These are the activations of a small neural network, seen along a few directions. Each row is one input.
Each table varies a few parts of the input and shows all the possible inputs, shuffled.
Descriptions start from the smaller parts, as in this example, which fits no table here: one of 3 separate values, together with either a single point or one of 9 places along a line or (one of 4 places along a line, together with one of 5 places around a ring).
Shared parts are said once, and a part with two or three values counts as separate values.

Rows:
x1: [  1   0  29  26 -22   7  10   6  19  18 -15   8 -17   2 -18  -5 -24]
x2: [  8   1  -2  31 -24   6  23   5  -5  39  -8 -12 -24  -5  -8   5  -3]
x3: [ 13  -7   7  19  -9   3   0 -11  17 -11 -24   7 -12  -4 -32  -1 -17]
x4: [-27  -1  73   7  48  -6  13 -24 -58  -3  23  28 -36   8  -1  17 104]
x5: [  0  -1  20  34 -22  10   1   0  20   6 -10   5 -11  -5 -21   0 -19]
x6: [  2   8 -29 -21   5  -7 -10  15  15 -17   3 -15  22   5  14  -9 -22]
x7: [  3  -4  15  27 -17   0  -5  -9  21  -1 -16   1 -14  -6 -26  -1 -18]
x8: [ -5   7 -19   1  -7   8   7  25  -2  37   5 -18  -5   1  19  -5 -13]
x9: [-10   1   3  -3 -16  -5 -13   3  29 -15 -10  -2   5  -1   9  -8 -30]
x10: [ 15  -8 -28 -32   5  -7  -7   8   5 -18  10  -3  35   1   6 -10 -24]
x11: [  7  -6  -7 -20  -9  -1  -5  -8  24 -26 -13   9  12   0  -2  -9 -28]
x12: [ 31 -23 -23  12 -11   1  17 -21 -16  10 -12  -1  -1 -15 -32  11   4]
x13: [  7   1 -11  39 -25   9  15  -2  -4  27  -2 -15 -17 -11 -12  10   2]
x14: [  7   0 -41  -6   4   3  -3   6  -5   5  -6 -20   2  -2   4   0  -6]
x15: [-28  10  50  -9  65  -5   0 -16 -65   7  35  21 -19  16  33  16  99]
x16: [-13   4   8   4 -21   5  -8  13  29  -8  -4   2   8  -1  13  -6 -32]
x17: [-31   7  99 -13  47  -2 -11 -13 -40 -27  20  47 -24  19   3  12  91]
x18: [ 19 -13   5  11  -9   3   4 -20  17 -11 -20  13  -5  -7 -37  -1 -14]
x19: [ 19 -16 -39 -17   4   3   0  -2 -15   4   1  -8  16  -6  -5   0  -8]
x20: [  1  -1  -6 -12  -8  -1  -9   1  25 -26 -18   4   6   1   3  -9 -30]
x21: [ -6   6 -28  10  -8  11  -1  18  -1  24   9 -21   2  -5  15   0  -8]
x22: [-38  26  44 -30  64 -15 -10  -5 -58  -8  49  27   5  26  44  11  89]
x23: [ 13 -17  -5 -23  -8  -2  -6  -6  15 -27 -11  16  20  -3  -5 -10 -31]
x24: [  9   3 -30 -29   4  -6  -6   6  14 -17   8 -10  28   4   9  -9 -20]
x25: [ 25 -12 -26  16 -12   2  18 -21  -7  10 -14  -7 -10 -11 -29  12   7]
x26: [ 10  -3 -16  32 -20  -2   9 -11  -3  20  -9 -19 -19 -12 -17  10   4]
x27: [-11  13 -16  -6  -7   0  -8  27  19   2  17 -15  23   1  25  -8 -23]
x28: [ 19  -6 -24  24 -12   1  14 -12  -7  10 -18 -13 -17 -10 -23  11   5]
x29: [-13   5  17  -5 -20   2   1  19  28   5  -9   5   1   5  16  -9 -37]
x30: [-10  15  -7 -15  -6  -3   0  34  18  14  14 -12  16   7  29 -11 -29]
x31: [ -8  10 -21 -13  -2 -10 -14  18  19  -6  11 -20  21   2  21 -10 -22]
x32: [ 13  -6 -42 -13   3   3   1  -3  -6   5  -2 -15   8  -3  -3   0  -5]
x33: [ -3   3 -33   3  -3   0  -8   8  -1  16   3 -26   0  -4  11  -2  -7]
x34: [ 25 -23   7   7  -8   2   3 -19   8 -11 -18  19   3 -10 -39  -2 -17]
x35: [-42  25  79 -36  54  -9 -15 -11 -47 -28  31  41  -1  21  37  10  82]
Question: Describe the family of inputs behind these rows.
Answer: one of 5 places around a ring, together with either a single point or one of 6 places along a line
Question: Changing only the place on the ring of 5 turns x16 into x21. The same change can be made to x9. Which row results?
Answer: x33
Question: Start at x29 and move only the place on the ring of 5, one step at a time. The first step leads to x30. Which rows follow, in order?
Answer: x8, x2, x1
Question: Which other rows agree with x25 in the place on the ring of 5? List them by row number.
Answer: x2, x4, x12, x13, x26, x28

Rows:
x36: [  6  -6 -23 -13 -31  -3 -16   0  39 -21 -16   0  27  -7   9 -11 -63]
x37: [-55  24 102 -21  44 -11 -12  -7 -19 -36  20  39 -24  24  32   4  76]
x38: [ 14 -18  -5  33 -14  10  -7 -10  17  -6 -21  -5 -14 -14 -42  -1 -15]
x39: [ 18 -12 -33  26 -16   4   3  -5  -2  24 -21 -29 -23 -13 -28   5  -5]
x40: [ 18  -3 -28  12 -16   5  -8  -8  28 -26 -17  -6  11  -9 -29  -1 -29]
x41: [-13   4  49 -26  66 -15   4 -15 -64  -3  47  30   6  16  14  13  93]
x42: [ 13 -22  16  16 -18   2   2 -10  30 -15 -40   7 -23  -8 -39  -8 -29]
x43: [-19  -7  83 -48  54  -9   4 -16 -46 -30  23  56  -4  23  12   3  75]
x44: [-55  30  94 -13  45  -9 -23 -13 -24 -28  23  40 -18  23  34   6  72]
x45: [ 19 -14 -19  36 -10  -3   3 -11  12  12 -14 -20 -14 -12 -37   0 -11]
x46: [  4   7 -72 -22 -13   7   3  42  20  31   4 -36  24   2  35 -18 -59]
x47: [-53  27  80  -2  50  -4 -23  -4 -34 -26  37  28 -13  17  29  12  90]
x48: [ 14 -12  29  36 -36  11  19 -14  12  20 -26  22 -18  -9 -34   4 -27]
x49: [-16   3  26 -32  67  -1  12 -12 -81  13  35  21  -9  14  33  17  97]
x50: [  9  -1 -66  -7 -30  -5  -4  12  11   9  -1 -37  20 -13  14  -1 -37]
x51: [ 10   8 -50 -14 -15  -4  -4  39  37  15  14 -30  38   3  17 -22 -67]
x52: [-17  -2  62 -30  60  -1  -6 -14 -59 -20  39  44   7  14   9  11  89]
x53: [  4   6 -21 -27 -22   4 -15  33  51  -3  -8  -2  36   7  19 -25 -87]
x54: [-48  31  66   2  56 -18 -13  -5 -40 -10  45  14 -14  21  34  14  95]
x55: [  6  -5 -74  -8 -21   1   3   8   9  13  -3 -35  16 -12  25  -3 -35]
x56: [  8 -12 -16 -20 -34  -5  -6   7  45 -30 -20  -2  22  -8   7 -14 -60]
x57: [ 20 -11 -21  39 -27  17  35  -6 -15  54 -12 -12 -29 -14 -17  12   2]
x58: [-19   0  74 -40  56  -6  -7 -22 -52 -21  25  57   2  22  14   5  71]
x59: [ 12 -16   8  22 -16   4  -8 -17  24  -7 -35   9 -18  -8 -36  -5 -33]
x60: [  7  10 -64 -21 -21   1  -3  46  22  27   6 -38  28   1  24 -16 -62]
x61: [ 16 -15 -41  25  -7  10   9  -9  -4  28 -22 -28 -27 -12 -17   4  -4]
x62: [ 23  -8 -13  39 -35  11  29  -2 -13  50 -11 -14 -25 -14 -27  14   0]
x63: [-49  28  41  -5  58  -5  -6  -2 -59   5  35   6 -28  20  53  17  99]
x64: [-13   6  34 -31  58  -7   5  -8 -80   9  36  20  -4  13  22  17  96]
x65: [ 18  -7  -7  -5 -21  -3   1  -8  41 -35 -35   7   1  -3 -25  -9 -42]
x66: [ 23 -10   1  50 -29   4  29  -8   0  38  -4  -5 -16 -14 -36   9  -5]
x67: [  6   3 -34 -17 -20  10 -15  40  43  -3   7 -16  39   1  13 -22 -71]
x68: [ 15 -18  36  31 -38   9  29  -7  18  12 -30  20 -24  -9 -37   1 -23]
x69: [  7  -8 -36  -2 -29   3 -15   6  31 -21  -1 -14  31 -14   3  -7 -46]
x70: [ 23   2 -43  15 -13  -8   2 -10  23  -9  -9 -21  11  -7 -25   0 -24]
x71: [-46  32  49  -4  49 -10 -13   2 -57   1  35   4 -24  19  42  17  98]
x72: [  6  -1 -13 -35 -25   2  -5  40  57 -11 -12  -4  31   7  17 -28 -84]
x73: [ 12  -3 -52   1 -24 -11  -5   5  26  -3   7 -29  30 -12   6  -7 -42]
x74: [ 19   0 -64   5 -10   5   9  -7   6   8 -19 -29  -3  -7  -5   4 -17]
x75: [ 21   4 -56   6 -18  -1   2  -3   8   4 -17 -30   1  -7 -17   5 -19]
x76: [ 17 -14  16  47 -33  17  20  -7   5  21 -12   9 -15 -15 -40   9 -10]
x77: [ 17  -1 -15   1 -19   0 -10 -14  35 -27 -31   8   6  -2 -23  -5 -46]
Question: Describe the family of inputs behind these rows.
Answer: one of 6 places along a line, together with either one of 2 separate values or one of 5 places along a line
Question: Changing only the place on the line of 6 turns x45 into x39. The same change can be made to x70. Which row results?
Answer: x75
Question: Changing only the place on the line of 6 turns x74 into x77. The same change can be made to x63. Which row results?
Answer: x44
Question: Which other rows does x43 become when the choice among 2 separate values takes its other values? List them by row number.
Answer: x37

Rows:
x78: [-47  25  47 -16  22  -1 -38   1  19 -56  -9  14 -17  14  27  -5  22]
x79: [ 10   8 -80  18 -27  14  -8  37  32  50  -4 -49  14  -6  10 -15 -75]
x80: [ 25 -23 -27 -31  33  -9 -10  -7 -22 -28  24  -2  36  -5 -20  -3  23]
x81: [-28  24 -30  19  34  -1 -24  -5 -32  15  21 -31 -13   3  30  15  49]
x82: [-23  30 -37   5  22 -12   7   5 -36  21  16 -45 -26   6  40  19  62]
x83: [ 14 -12 -77  -7 -11  13  -4  -2 -14  26  -1 -24  19 -15  18   1 -28]
x84: [ 11 -13  50 108 -26   7  22 -62 -18  16 -43   7 -90 -22 -87  35  64]
x85: [-28  38  22   5  13 -13 -19  -6   5 -33  24   5  13  11  20  10  32]
x86: [-29   4  56  -7  33   2   0  24 -45  19  55  15   7   9  28   4  63]
x87: [ 15   2 -25 -20 -31   0  -1  -2  22 -22   2  11  44  -6   8  -1 -46]
x88: [ 10  22 -28   5 -46   0  -4  37  67   1  -1 -15  39   2   1 -18 -93]
x89: [-50  14 103 -39  36  10 -13  19 -11 -22  13  55 -13  28  38  -9  34]
x90: [ 24 -13 -57 -28  47  -1 -10 -17 -40   1  10  -8  19   1  -7   1  22]
x91: [ 25   0  -5 -42  26 -13  -6 -18  -2 -47  13  27  45  11 -17  -2   4]
x92: [-30  28  78 -18  26  -2   5  12 -25   0  44  45  16  24  31   5  44]
x93: [ 50 -31   0 110 -78  24  43 -18  48  50 -65 -13 -60 -31 -99   5 -61]
x94: [-23  21  18 -18  35  -3  30  23 -67  55  36  -5 -23  18  52  13  75]
x95: [-44  11 100 -26  34 -14  -2   6 -14  -8  30  46  -3  24  40  -7  38]
x96: [ 18  -6 -84 -20 -23   1  27   8 -18  33  -5 -39   6 -11  28   6 -16]
x97: [-42  21  44  -4  20 -24 -27 -13  16 -42   9   6  -7  10  29  -3  26]
x98: [  61  -50   21   61   -8    7   37  -72  -25    3  -55   30  -54  -25
 -121   25   36]
x99: [  -3    5   -6   -3  -38  -12  -11   31   77   -7  -17  -14   21    2
    9  -30 -100]
x100: [ -4 -12   0 -41 -22  11 -20   5  35 -44 -33  20  17  -1  15 -15 -56]
x101: [  7 -14  20 -64  36  -2 -25 -11  12 -70 -20  37  17  15 -11 -15  -5]
x102: [-27  14   0  16  19  -8 -24   5 -15 -14  35 -25   3  -4  17  10  51]
x103: [ 14  13 -86   4 -39   2  23  46  29  56  -8 -64   2  -3  20 -11 -61]
x104: [  9 -20 106  81 -10  20  44 -43 -47  51 -22  44 -82 -12 -72  30  76]
x105: [ 12 -17  17 -51  34 -25 -14 -25   9 -56  -2  29  27  11  -9 -13  -2]
x106: [  -8    9   -3  -15  -37   11  -22   45   79  -20  -36   -6   12    7
    8  -33 -104]
x107: [  2 -15  -3 -29 -24 -12  -9  -8  33 -30 -14  12  26  -5  17 -13 -52]
x108: [-28  15  26  -4  47   9  -1  13 -63  49  41  10 -10  15  42   9  62]
x109: [ 29  -6 -64 -41  34 -13  22  -7 -44   8   5 -23   6   4   4   5  34]
x110: [ 52 -50   2  84 -66  22  44 -57   1  27 -65  14 -56 -39 -95  23 -13]
x111: [ 11  -2 -50  16 -40   5  -7  48  49  21  11 -44  30 -13  -2 -19 -74]
x112: [ 15 -22 -47  -9 -25   5  -5   9   4  -3  13 -18  35 -21   5  -2 -27]
Question: Describe the family of inputs behind these rows.
Answer: one of 5 places along a line, together with either a single point or one of 6 places along a line
Question: Changing only the place on the line of 5 turns x98 into x84. The same change can be made to x80. Which row results?
Answer: x102
Question: Start at x78 and move only the place on the line of 6, one step at a time. The first step leads to x97. Which rows follow, in order?
Answer: x85, x102, x81, x82
Question: Which other rows does x107 become when the place on the line of 5 takes its other values? List them by row number.
Answer: x95, x97, x99, x105
Question: Start at x108 and move only the place on the line of 5, one step at a time. The first step leads to x81. Which rows follow, in order?
Answer: x90, x83, x79
